Each row below holds a small network's activations on one input, seen along a few directions.
Each table varies a few parts of the input and shows all the possible inputs, shuffled.
A made-up example of a description, with smaller parts first: one of 5 places around a ring, together with either a single point or (one of 2 separate values, together with one of 4 places along a line) or one of 11 places around a ring.
Shared parts are said once, and a part with two or three values counts as separate values.
In the rows, 128 means zero.

Other details of the inputs vary at random and push rows far along two fixed directions, the same in every table; ignore that.
These rows show it; all are for the same input, with only those details redrawn:
[133,129,133,146,150,120,140,132,120,127,137,134,112,144,137]
[135,116,136,127,121,138,121,116,133,147,116,116,126,106,128]
[119,134,115,119,103,151,128,133,134,116,116,135,157,132,121]

A family of inputs:
r1: [134,121,139,123,114,126,110,109,147,148,117,122,123,113,132]
r2: [119,126,107,103,104,150,128,132,124,108,121,130,149,130,114]
r3: [132,114,126,116,124,140,120,123,126,145,129,109,120,100,120]
r4: [139,147,147,156,155,74,174,139,99,112,140,130,137,155,137]
r5: [132,130,139,130,146,110,126,122,121,122,135,138,103,147,136]
r6: [113,137,112,112,107,138,113,141,142,118,126,132,158,123,123]
r7: [129,130,127,143,158,120,136,141,123,126,147,129,114,134,132]
r8: [135,116,136,127,121,138,121,116,133,147,116,116,126,106,128]
r9: [134,130,134,148,147,121,140,125,129,127,138,137,108,148,135]
r10: [129,125,132,125,120,128,108,125,148,150,126,116,125,102,130]
r11: [137,116,133,127,122,136,116,118,139,147,118,118,125,105,124]
r12: [106,170,100,127,91,138,187,159,108,70,115,146,220,165,103]
r13: [133,112,132,115,122,138,118,112,123,140,119,114,119,106,121]
r14: [113,134,109,104,102,142,115,139,133,116,127,130,151,125,119]
r15: [112,134,106,114,108,151,126,143,130,115,128,128,154,117,117]
r16: [116,137,118,114,99,139,117,133,139,117,116,138,157,134,127]
r17: [128,128,133,130,148,107,126,126,116,122,139,135,104,145,135]
r18: [132,133,134,141,148,106,125,132,131,128,138,139,110,145,139]
r19: [125,120,128,117,123,126,109,126,134,144,128,113,124,95,130]
r20: [134,127,135,135,149,122,138,123,115,120,136,136,103,146,131]
r21: [133,112,130,106,119,124,110,115,128,139,121,115,119,107,127]
r22: [128,131,138,136,146,106,124,124,130,125,137,139,105,148,136]
r23: [114,145,115,134,132,131,142,142,125,94,137,155,136,172,124]
r24: [130,134,128,149,153,122,137,140,130,130,146,131,110,137,133]
Question: What is each input in this table made of?
Answer: one of 2 separate values, together with either a single point or one of 11 places around a ring
Question: The inputs of r22 and r23 match in every part but the choice among 2 separate values. If r5 is changed in the same way as r22 into r23, which row does it become?
Answer: r20
Question: Which other rows does r19 become when the choice among 2 separate values takes its other values? List them by row number.
Answer: r15

A family of inputs:
r25: [163,120,185,160,187,36,137,117,101,168,142,103,83,115,165]
r26: [146,108,153,132,171,88,108,102,131,152,147,121,54,123,137]
r27: [152,113,158,145,172,92,150,116,95,157,144,97,78,108,136]
r28: [127,103,106,95,92,172,94,129,145,151,115,104,144,74,120]
r29: [126,111,139,105,83,158,92,93,148,146,82,122,150,93,123]
r30: [100,149,79,95,83,162,126,156,132,64,126,173,174,189,121]
r31: [91,164,89,92,78,149,122,156,130,66,125,171,182,187,120]
r32: [126,148,126,158,160,117,148,140,125,90,144,175,111,210,139]
r33: [159,110,160,164,165,109,159,110,110,164,132,103,89,113,141]
r34: [99,151,88,108,96,164,154,156,108,64,118,156,197,166,103]
r35: [114,163,122,148,169,95,174,158,92,75,163,155,124,189,124]
r36: [87,183,83,108,81,112,151,183,123,45,126,174,234,196,123]
r37: [139,118,127,109,79,157,130,108,146,155,100,95,159,82,102]
r38: [140,118,164,145,161,90,113,97,134,154,133,124,73,120,143]
r39: [120,152,126,164,167,115,179,148,94,85,141,158,134,186,132]
r40: [140,110,140,141,182,101,114,126,130,157,160,110,63,101,134]
r41: [85,159,69,102,93,162,126,179,133,73,143,158,182,162,115]
r42: [128,109,137,90,84,157,85,98,138,144,87,119,146,95,121]
r43: [94,167,100,110,79,149,123,143,154,73,118,174,184,181,112]
r44: [124,122,122,108,90,159,95,117,170,155,112,108,150,77,107]
r45: [113,159,121,154,157,99,150,149,116,85,155,174,109,207,148]
r46: [130,109,131,87,77,156,89,103,138,148,95,114,144,95,129]
r47: [118,153,112,168,165,125,158,169,119,99,162,161,120,187,148]
r48: [142,114,146,144,175,103,118,131,116,164,155,106,70,104,148]
r49: [124,109,122,82,77,148,84,105,148,147,105,113,137,92,120]
r50: [119,159,123,158,155,103,152,149,125,90,156,174,109,212,145]
r51: [120,123,126,111,89,157,95,116,165,154,109,109,153,73,112]
r52: [128,118,117,109,86,166,100,123,165,161,113,105,149,79,115]
r53: [126,113,128,117,94,172,99,116,154,156,97,112,157,78,119]
r54: [129,150,121,160,159,112,156,148,124,91,155,174,105,219,148]
r55: [142,102,144,147,182,116,114,124,115,158,145,112,74,103,143]
r56: [149,108,161,150,160,102,122,101,122,160,129,122,72,125,158]
r57: [152,103,150,135,172,91,114,108,124,158,150,118,48,127,146]
r58: [155,105,147,144,177,95,151,117,102,156,152,97,66,108,130]
r59: [101,157,80,122,90,176,137,171,147,85,131,160,189,169,119]
r60: [146,108,147,146,176,113,121,130,111,164,150,107,74,106,154]
r61: [135,116,130,99,73,154,94,100,168,156,99,116,142,101,117]
r62: [124,167,121,166,191,47,180,179,97,69,175,171,126,223,153]
r63: [128,111,120,92,83,151,121,113,127,146,106,92,154,73,104]
r64: [121,113,127,114,96,168,97,116,147,152,96,112,157,73,122]
r65: [157,107,159,147,172,102,153,115,90,158,139,99,82,111,143]
r66: [126,103,129,89,86,159,84,99,141,142,91,119,142,93,118]
r67: [136,112,143,142,181,98,113,125,126,156,159,109,66,101,137]
r68: [145,112,154,142,176,89,143,111,106,150,148,101,75,104,125]
r69: [145,102,140,147,180,113,120,131,114,163,155,107,67,105,152]
r70: [101,167,92,121,80,157,165,157,127,75,120,153,202,169,105]
r71: [130,111,123,114,95,174,98,116,159,156,100,111,154,81,114]
r72: [101,157,96,108,94,163,154,155,105,66,113,156,202,167,106]
r73: [154,109,160,160,168,105,157,109,101,160,131,103,88,108,144]
r74: [103,162,114,159,168,108,148,163,123,88,164,163,120,177,136]
r75: [139,128,149,117,71,115,114,110,155,159,85,105,189,81,128]
r76: [141,111,134,114,89,167,127,101,141,151,88,103,164,84,103]
r77: [118,164,125,163,162,102,179,151,111,84,156,157,129,188,122]
r78: [165,108,157,163,169,110,160,110,113,165,136,102,83,117,137]
r79: [155,108,163,154,157,107,124,102,131,164,130,123,72,130,155]
r80: [128,103,123,85,79,157,88,104,142,147,99,114,139,94,126]
r81: [90,156,66,101,94,164,127,179,137,73,145,158,179,162,112]
r82: [114,160,111,165,165,116,156,170,124,97,167,161,117,187,142]
r83: [136,103,124,97,93,165,119,107,126,142,95,101,157,77,101]
r84: [112,164,123,160,164,99,178,151,103,79,155,157,130,184,125]
r85: [129,119,131,108,81,150,128,107,133,150,96,96,163,73,110]
r86: [154,119,160,157,169,97,149,105,126,158,140,104,83,111,122]
r87: [119,160,124,153,159,101,145,143,135,86,158,174,108,210,133]
r88: [131,101,125,88,86,162,85,99,146,141,92,120,139,94,115]
r89: [119,113,127,82,82,142,80,99,154,142,104,115,138,89,112]
r90: [112,149,115,152,175,122,144,167,102,89,158,162,119,182,142]
r91: [173,120,183,177,185,46,147,113,127,175,140,108,84,123,158]
r92: [105,161,112,147,173,105,144,170,112,84,172,161,114,182,135]
r93: [128,113,122,90,88,148,116,108,138,140,108,96,152,71,94]
r94: [123,114,121,111,89,167,101,122,147,156,103,107,155,73,129]
r95: [156,101,152,149,178,102,153,115,92,157,145,99,73,110,140]
r96: [90,187,97,123,74,115,154,171,130,56,112,175,240,187,128]
r97: [152,108,166,154,160,111,118,96,131,160,120,126,78,128,146]
r98: [161,98,148,147,178,105,153,116,96,156,146,99,70,110,137]
r99: [118,120,120,108,87,159,98,122,152,156,108,106,153,71,122]
r100: [121,119,135,83,80,141,80,99,150,143,100,116,143,90,115]
r101: [106,158,100,125,89,168,160,148,124,76,107,158,205,167,105]
r102: [125,103,113,98,99,173,90,123,145,147,107,109,147,74,113]
Question: What is each input in this table made of?
Answer: one of 6 places along a line, together with either a single point or (one of 3 separate values, together with one of 4 places along a line)
Question: The inputs of r78 and r98 match in every part but the place on the line of 6. If r86 is changed in the same way as r78 into r98, which row does it become?
Answer: r93
Question: The inputs of r61 and r31 match in every part but the place on the line of 6. If r59 is changed in the same way as r61 into r31, which row does it become?
Answer: r60
Question: Which other rows does r65 become when the choice among 3 separate values takes its other values? List them by row number.
Answer: r46, r60
Question: Which other rows does r52 become when the place on the line of 6 takes its other values? List them by row number.
Answer: r41, r48, r81, r82, r99
Question: Which other rows does r97 become when the place on the line of 4 takes its other values? List them by row number.
Answer: r43, r50, r79
Question: Which other rows does r101 become when the choice among 3 separate values takes its other values? List them by row number.
Answer: r53, r97
Question: List by row number the other rows that have the place on the line of 6 in common with r94.
Answer: r29, r38, r39, r45, r56, r64, r73, r74, r84, r85, r96, r99
Question: List by row number the other rows that have the place on the line of 6 in common with r67.
Answer: r34, r36, r41, r49, r55, r63, r66, r68, r69, r80, r89, r95

A family of inputs:
r103: [133,157,165,181,179,47,147,149,107,109,139,170,114,200,182]
r104: [106,164,98,136,89,159,134,151,172,112,131,148,178,153,117]
r105: [87,143,83,117,126,198,124,156,129,80,126,150,162,129,92]
r106: [161,107,162,152,161,83,95,108,170,201,144,99,65,92,150]
r107: [114,140,66,112,110,169,169,208,93,106,159,95,197,95,110]
r108: [123,148,139,175,193,84,119,169,128,124,167,170,91,190,183]
r109: [143,165,153,181,173,34,169,141,128,107,154,161,112,208,152]
r110: [155,77,149,126,166,124,74,106,120,186,136,113,36,97,175]
r111: [141,98,183,129,172,70,88,88,105,170,122,100,75,80,154]
r112: [140,140,119,172,199,67,233,186,43,111,175,99,135,138,141]
r113: [100,152,112,115,108,165,152,133,106,71,101,149,195,140,86]
r114: [173,104,200,185,166,101,153,79,122,186,100,97,101,82,146]
r115: [97,167,108,100,84,137,150,132,126,75,119,145,189,145,80]
r116: [96,159,106,86,83,112,125,134,135,72,125,151,186,152,92]
r117: [142,83,114,65,60,174,64,95,173,176,103,94,113,60,116]
r118: [140,104,150,138,181,117,108,104,140,179,157,90,41,67,116]
r119: [108,138,78,102,79,191,133,147,145,93,136,152,145,166,108]
r120: [154,93,145,73,39,170,113,63,149,174,68,78,154,63,98]
r121: [121,143,102,80,66,133,136,127,136,79,112,154,176,183,115]
r122: [145,130,141,176,193,118,195,131,69,90,141,160,90,217,140]
r123: [139,98,149,124,177,93,83,106,149,175,163,95,41,72,127]
r124: [98,142,120,149,206,94,108,165,106,96,183,164,67,174,164]
r125: [139,69,118,99,82,225,87,91,143,180,84,92,125,52,107]
r126: [115,137,108,90,80,143,112,132,111,85,98,162,176,177,146]
r127: [116,173,123,137,68,125,163,130,150,99,100,147,206,159,113]
r128: [138,97,140,127,87,194,94,96,173,191,83,93,159,37,119]
Question: The inputs of r123 and r116 match in every part but one. If r104 is changed in the same way as r123 into r116, which row does it become?
Answer: r127
Question: What is each input in this table made of?
Answer: one of 2 separate values, together with either a single point or (one of 3 separate values, together with one of 4 places along a line)
